A small network was trained on made-up records. Each row is its average activation on records with the value named, seen along a few directions.
Values that are neighbours, or in one group, have similar rows; names and order tell nothing.
Random noise pushes rows far along 4 fixed directions. That doesn't count. These rows show it; they differ only by the noise:
[ -99 -496  127  160  196   28 -182  194 -104 -188 -310   43 -143 -120
   15 -151 -189 -113 -194 -237]
[ -74  240 -170 -295 -322 -262   18 -259  117  178  176  -35  382  172
  -43  108   39  -36  -49  311]
[ -31 -154   85  107  310   63 -156    1  117 -206 -185  -21  -33   43
  125  -14 -187 -330 -282   10]
[-213  179  103 -207   71 -341   54 -235  331   98  308 -172 -864 -169
 -286 -564  -71   82  297 -348]
[-272  149 -200 -171  -66 -140  116 -322   66 -112  186 -152 -110   22
  -68 -370 -216 -245 -113  -78]
[ -31 -388  150   61   70  -81 -197  179  -28  -19 -237   68  -62  -79
  -27  -16  -61   25  -83 -109]


TAR, 15 values:
zorop: [-149 -113 -127  -39  -54   80  181   72  -47  110  143   76 -249 -205
 -143 -140  177  177  204 -197]
mis: [  25  524  -97 -141  -24  100   99 -257   56 -229  306 -210  211  171
  237   87 -129 -281 -228  234]
rif: [   6  -19  -83   -8 -190 -162   -5    2  165  205  -21  121  -95   60
 -168   46  193  258  188  -25]
gutif: [ 136  -51  254  295  378  265   47  107 -103 -324 -123  -95 -318 -100
  146 -229 -224 -181  -71 -299]
ler: [ -17  210  -70    3 -156  -70   88  -81    0  102   95   12   76   68
  -70 -252   41  114  196   15]
zole: [ -38  203   25  -73  338  155   -6   -8  -17 -101  185 -151 -279 -157
  101   30  -61 -180    2   17]
zaf: [ -69  398    2   39  120  193  249 -159  167 -166  299 -254 -489  -62
   44 -247  -74 -154    8 -393]
zif: [  -1 -371   40   87  -73  117  141  196 -469   -8  -66   57 -333 -316
 -153 -282 -131  201  306 -434]
doren: [ -90 -246 -168   81   14  149  134   49 -338   10 -112  110   19 -116
  -79 -282  -91   40  103  -83]
sagi: [ 205  275  -90  -83 -366 -211   34  -60  209  263  157   72  262  265
 -142  397  292  294  102  163]
kiz: [  61   83   34  113  392   56 -193  -88  222 -208 -152  -37  113  199
  287  222  -99 -322 -335  311]
gafa: [ -95 -555  147  179  394  261 -180  262 -227 -306 -325   51 -209 -240
   99  -76 -118 -163  -98 -101]
tenik: [ 151  173  243  251  495  -13  -12  -33  508   59 -133  -26 -531    3
  -34 -145  -24  -93  142  -13]
vel: [ -89  -15 -131  123  -14  285  197   27 -259 -140   42  -27 -105 -120
   -9  -40    0  -39  -36 -229]
kasu: [ 183  186  192  -70  -59 -141 -153   27  170   79   78   16  144  161
   44  181  149  146    7  111]
A value of TAR combines one of 5 hidden first parts with one of 3 second parts; all combinations occur once.
- Changing only the second part turns kiz into rif. mis has the same second part as kiz; what does that change turn mis into? => zaf
- Changing only the second part turns doren into gafa. ler has the same second part as doren; what does that change turn ler into? => kasu

GAKEK, 15 values:
selol: [ 760   10  489  420  507  406 -288  473  297   96 -505  374  429  323
  489  898  425  -15  -75  388]
laki: [ 205 -122  272   57  181 -184 -527  264  301   14 -159   42  381  184
  125  401  142   15 -276  333]
tul: [-280  312 -416  -75 -138   74  266 -288  168    1  328 -111  -50   43
 -122  -52   62 -178  -56  -17]
daru: [-210 -190  -29 -409 -456 -670 -158 -148  161  293  209  -26 -449   20
 -317 -377  214  473  336 -245]
lekor: [-253  282 -415 -451 -775  -16  449 -288 -622   56  507 -197  611  -20
  -40    3   22  165  -32   59]
lotuk: [ -31  -77   69 -205  183  119 -133    3 -130  -73  -90  -46  217  -18
  172  377 -142 -222 -225  279]
visod: [ -29 -193 -104  361   71  155   27   66   40  124 -225  182 -283  -71
 -176 -322  -32   72  203 -235]
nede: [-174 -267  -30  315    5 -105 -122   52   95 -310 -249   59 -152   62
   26 -175 -118   37 -340 -317]
tev: [-204  199 -422    1 -243  504  389 -213 -370 -406   65  -55  504  156
  190  108 -184 -500 -468   -6]
butob: [ -10 -484   28  -22  -41 -218  -37  262 -281  296 -365  246   21 -207
 -232 -129  123  332  393   84]
peki: [-349  215 -356 -496 -388 -323  223 -374  114  294  306    0  -17  -32
 -222  -20   88   95  157  336]
gisag: [-247  339 -315 -146  244  203  181 -348 -121 -301  188 -206  187  -62
  138 -494 -426 -515 -145  222]
vali: [ 328  -22  214   64 -372 -212   -6  130   43  324  -82  -18  298  174
  -91  426  228  318  162   29]
vano: [ 247   18  214    4   -6   77   36  176 -202   54   96   86  -88 -152
  -13  -63  125  304  300  -82]
dedu: [ 339 -445  483  312   67  -55 -362  530 -175   44 -247   19  -30 -244
    9  167 -142  261   64 -285]
A value of GAKEK combines one of 5 hidden first parts with one of 3 second parts; all combinations occur once.
- Changing only the second part turns nede into visod. daru has the same second part as nede; what does that change turn daru into? => butob
- Changing only the second part turns gisag into lotuk. vano has the same second part as gisag; what does that change turn vano into? => lekor
